These are the activations of a small neural network, seen along a few directions. Each row is one input.
In each table, some parts of the input vary, and every possible input appears once, in random order.
A made-up example of a description, with smaller parts first: one of 6 places along a line, together with either a single point or one of 9 places around a ring or (one of 2 separate values, together with one of 8 places around a ring).
Shared parts are said once, and a part with two or three values counts as separate values.

Other details of the inputs vary at random and push rows far along two fixed directions, the same in every table; ignore that.

A family of inputs:
r1: -28	8	-22	16	-2	17	-14	-4	17	-8	36
r2: 12	5	5	-15	13	-3	9	3	-5	-2	-25
r3: -4	5	-6	5	4	13	-1	-3	8	-5	11
r4: 29	6	29	-15	27	-4	17	11	-13	-7	-37
r5: 15	17	18	-2	21	5	2	14	-4	-21	-8
r6: 22	-3	10	-12	6	-14	10	11	-21	-2	-33
r7: -4	-11	-7	-5	-7	-12	7	-9	-7	9	-11
r8: -20	-2	-13	11	-18	4	-16	-4	20	3	30
r9: 2	0	3	0	-3	-6	-4	4	5	0	4
r10: 13	11	9	-2	18	6	10	8	-2	-8	-6
r11: -5	9	1	-3	2	8	1	-5	-6	2	-1
r12: -21	-3	-18	16	-12	4	-16	-5	10	-2	33
r13: -5	-3	-6	-11	-2	1	9	-14	-7	5	-20
r14: -8	-7	-9	1	-10	-2	-7	0	4	5	11
r15: -4	-9	-12	-9	4	-3	13	-12	-3	15	-26
r16: -4	-6	-17	-7	-6	4	7	-19	-3	11	-18
r17: 12	6	25	8	11	1	-4	15	4	-12	18
r18: -9	-8	-5	7	-10	-1	-5	-5	9	8	10
r19: 4	-15	-13	-8	-11	-11	10	-9	-9	16	-23
r20: -20	2	-3	18	-9	8	-15	0	16	-8	45
r21: -14	-2	-11	17	-13	8	-12	-4	18	-1	35
r22: 8	13	19	-2	18	7	5	10	-1	-17	0
r23: 8	-9	-5	-4	-4	-11	8	-7	-4	9	-16
r24: -5	-16	-17	-10	-14	-11	2	-7	-7	16	-15
r25: 19	8	20	1	11	-8	0	14	-6	-15	-5
r26: -9	-8	-6	2	-10	-1	-1	0	-2	3	9
r27: 7	6	10	6	3	0	-7	14	-2	-13	11
r28: 11	15	22	12	6	2	-10	20	8	-22	19
r29: 27	1	27	-13	12	-14	16	15	-20	-5	-31
r30: -11	3	-17	-3	-5	5	-3	-13	-7	9	-11
r31: 9	6	20	3	4	-4	1	11	1	-11	5
r32: -6	-17	-25	-9	-19	-19	8	-20	-6	20	-36
r33: 16	18	17	1	15	12	0	10	-7	-9	2
r34: 13	17	19	-1	17	8	-2	11	-5	-21	-3
r35: 0	13	4	0	15	8	-2	10	7	-10	11
r36: -9	-15	-11	1	-9	-6	1	-11	1	15	0
r37: -16	-5	-5	16	-9	12	-15	5	12	-1	41
r38: -3	-18	-21	-5	-15	-7	6	-11	-7	18	-14
r39: -1	-7	2	2	-8	-5	0	-3	6	8	-3
r40: -24	5	-23	4	-11	14	-15	-11	9	10	22
r41: -8	-4	-13	-11	2	-4	16	-12	-6	10	-27
r42: -11	-12	-17	-8	-7	3	5	-20	-2	17	-19
r43: 13	21	25	0	20	13	-8	18	3	-23	17
r44: 17	20	32	2	22	13	-3	18	-5	-13	7
r45: -4	2	2	6	-3	-1	-10	4	9	-4	21
r46: -8	-21	-18	-6	-16	-9	6	-14	-5	23	-18
r47: 17	5	18	3	4	-3	3	11	2	-8	-1
r48: -14	-3	-10	9	-8	2	-13	-1	11	1	30
r49: -1	-2	5	1	-8	-6	2	0	4	0	-2
r50: 4	-15	-14	-7	-8	-13	11	-13	-8	16	-22
Each input here is: one of 5 separate values, together with either one of 4 places along a line or one of 6 places along a line.
Q: Changing only the choice among 5 separate values turns r34 into r13. The same change can be made to r1. Which row results?
A: r41
Q: Changing only the choice among 5 separate values turns r45 into r20. The same change can be made to r24. Which row results?
A: r26
Q: Change only the choice among 5 separate values in r31. List by row number the other rows that result.
A: r9, r18, r21, r32
Q: Which other rows agree with r46 in the choice among 5 separate values? List them by row number.
A: r4, r15, r17, r18, r36, r37, r39, r42, r44
Q: Change only the place on the line of 6 in r21. List by row number the other rows that result.
A: r19, r23, r38, r47, r50

A family of inputs:
r51: 14	-6	27	14	-13	-18	-3	18	5	2	5
r52: 0	-37	-21	-7	-24	-31	10	-13	-7	26	-17
r53: 19	1	5	-7	9	5	11	-2	-7	11	-14
r54: -12	-24	-34	-28	-6	-21	26	-25	-19	37	-54
r55: -9	-10	14	23	-17	-5	-24	13	21	-14	61
r56: -14	24	-6	10	-1	20	-19	10	21	-18	48
r57: 10	25	22	-3	18	1	0	21	-11	-27	6
r58: 10	20	25	0	28	12	-3	27	7	-17	26
r59: -3	4	2	5	-6	14	-5	-11	11	7	13
r60: 7	-13	6	10	-12	-16	-3	12	5	7	21
r61: -8	-10	14	18	-18	-8	-17	9	18	-10	50
r62: -12	2	0	12	-5	21	-11	1	25	-12	32
r63: -8	-21	-16	8	-29	-17	-19	0	4	3	26
r64: -29	-1	-42	-2	-23	1	-1	-23	6	11	3
r65: -15	2	-13	18	6	7	-8	-5	8	-6	23
r66: 0	6	1	-5	1	7	-6	0	-17	4	-4
r67: -25	-2	-24	6	-13	21	-21	-1	15	-3	29
r68: 31	20	40	-14	24	-10	23	15	-10	-18	-29
r69: -29	-34	-45	6	-47	-20	-16	-21	7	22	19
r70: 35	11	16	-21	10	-4	13	4	-22	3	-43
r71: -22	-6	-29	16	-15	17	-4	-21	10	14	30
r72: -11	-10	-12	3	-13	5	7	-14	8	0	-5
r73: -28	-3	-23	7	-5	5	1	-9	7	4	24
r74: 32	26	57	-10	35	-7	17	28	-14	-30	-16
r75: 29	5	19	-17	17	-15	17	-4	-5	2	-54
r76: -38	5	-28	4	-13	12	-18	-6	8	1	34
r77: -21	-1	-29	-16	-12	-1	-4	-13	1	15	-10
r78: 21	-10	11	-5	-14	-28	0	13	-12	4	-15
r79: 16	2	29	-6	15	-2	15	10	-11	-18	-22
r80: 34	22	55	-4	40	-5	5	27	-11	-26	-20
r81: -7	-2	-20	-2	-11	11	-6	-4	8	-2	3
r82: -6	-34	-27	4	-34	-27	7	-12	-1	38	-21
r83: -7	0	10	2	4	16	-8	6	14	-9	15
r84: 18	27	25	3	26	9	-17	24	2	-25	10
r85: -14	0	-3	19	5	18	-6	8	9	-18	39
r86: 23	2	21	-21	20	-15	13	-2	-10	7	-56
r87: -18	0	-24	2	-5	9	-1	-8	18	9	22
r88: 10	1	7	-3	22	-5	6	5	-10	0	-17
r89: -11	-10	-27	-11	-17	-5	7	-26	-22	21	-31
r90: -32	-5	-27	10	-15	19	-20	-4	8	-4	31
r91: -26	-3	-19	20	-9	19	-10	-12	7	5	43
r92: 23	2	30	-17	15	-7	16	0	-25	8	-42
r93: 17	2	12	-9	15	6	7	4	-11	10	-14
r94: 7	-3	2	-7	-6	-3	16	-19	-9	13	-28
r95: 3	22	38	2	23	8	-4	24	4	-24	24
r96: 32	24	56	-4	30	12	-2	25	-6	-17	2
r97: -8	-8	-26	-10	-5	-8	20	-17	-3	17	-21
r98: 0	-8	-34	-17	-11	-14	6	-26	-6	21	-50
r99: -31	-18	-31	9	-10	14	-5	-10	9	9	23
r100: 30	22	41	-1	27	6	3	34	-17	-40	-5
r101: -7	-6	-7	2	4	14	-3	5	9	0	14
r102: 31	2	8	-15	22	-12	19	1	-9	5	-46
r103: 12	10	25	-20	17	-6	11	8	-3	-1	-25
r104: 0	-15	-22	-13	-10	-21	21	-34	-6	23	-61
r105: 5	31	20	22	8	27	-20	18	6	-30	53
r106: 5	1	24	-2	13	6	3	12	-3	-14	-3
r107: -10	-12	-26	-5	2	-3	1	-17	4	22	-18
r108: 4	1	-7	-16	-4	3	-1	-8	-15	16	-24
r109: 23	11	32	20	-5	-9	-17	39	2	-18	27
r110: -7	-3	-12	9	0	18	-4	2	18	-4	26
r111: 11	-11	15	15	-3	-11	-12	21	7	-11	41
r112: 7	-14	15	3	-18	-23	1	5	2	9	1
r113: 2	-16	-32	-10	-4	-17	22	-28	-9	25	-51
r114: -19	19	-7	23	3	15	-25	5	10	-24	43
r115: -24	-2	-43	8	-19	0	-9	-26	7	8	-2
r116: -7	-4	-20	-10	-1	-10	-2	-13	-14	11	-33
r117: 8	-10	-18	-16	-9	-9	18	-12	-16	6	-48
r118: 18	26	45	13	30	5	-5	23	2	-36	15
r119: 14	-7	-2	-4	7	-1	21	0	-7	-1	-24
r120: -6	-9	-3	-6	-9	-3	11	-23	-13	17	-24
r121: -5	3	4	8	9	15	-5	3	-4	3	23
r122: -33	7	-17	11	-14	17	-13	-11	32	0	45
Q: Changing only one part turns r56 into r87. The same change can be made to r67. Which row results?
A: r101
Q: Changing only one part turns r89 into r120. The same change can be made to r63. Which row results?
A: r55
Q: What do these inputs look like to the network?
A: one of 3 separate values, together with either one of 4 places along a line or (one of 4 separate values, together with one of 5 places around a ring)
Q: Change only the place on the line of 4 in r78. List by row number the other rows that result.
A: r63, r69, r109
Q: Change only the choice among 3 separate values in r54. List by row number the other rows that result.
A: r76, r95
Q: Change only the choice among 4 separate values in r87. List by row number the other rows that result.
A: r53, r102, r110

A family of inputs:
r123: 4	-28	-20	-16	-20	-36	14	-18	-14	32	-43
r124: 10	21	44	14	24	22	-9	27	9	-28	47
r125: -21	4	-17	19	-8	12	-14	-8	12	-6	34
r126: -24	-2	-20	20	-6	18	-13	-7	23	4	44
r127: 28	30	40	-3	30	9	-9	32	-9	-32	2
r128: -3	9	1	2	1	2	-2	-5	1	-4	-4
r129: 7	-6	12	1	-6	-15	-5	9	3	-6	11
r130: 4	20	32	16	15	24	-14	16	17	-21	44
r131: -37	-3	-29	13	-18	10	-11	-19	11	6	29
r132: -2	3	-13	1	-5	5	-4	-2	0	-2	7
r133: -4	5	-12	-6	-7	3	-2	-6	1	3	-8
r134: -43	0	-35	16	-17	21	-27	-10	14	0	51
r135: -29	-5	-38	10	-17	11	-19	-14	6	6	25
r136: -19	-20	-44	-20	-23	-11	13	-31	-12	31	-39
r137: 17	8	22	-10	22	-4	15	14	-9	-13	-21
r138: 26	6	20	-8	22	-6	16	12	-9	-12	-27
r139: 6	-5	7	9	-8	-11	-6	11	-1	3	11
r140: -18	-22	-38	-16	-17	-10	14	-36	1	39	-42
r141: 17	-23	0	-13	-15	-26	18	-3	-18	20	-49
r142: 15	10	25	-4	23	3	9	15	-3	-8	-3
r143: 8	-1	10	2	7	6	4	-1	1	1	3
r144: 37	10	33	-21	29	-13	23	14	-16	-11	-55
r145: 21	-12	19	-7	-5	-18	8	11	-8	-3	-19
Q: What do these inputs look like to the network?
A: either one of 5 places around a ring or (one of 3 separate values, together with one of 6 places along a line)
Q: Change only the choice among 3 separate values in r127. List by row number the other rows that result.
A: r134, r135
Q: Start at r135 and move only the place on the line of 6, one step at a time. The first step leads to r132. Which rows follow, in order?
A: r125, r138, r126, r143
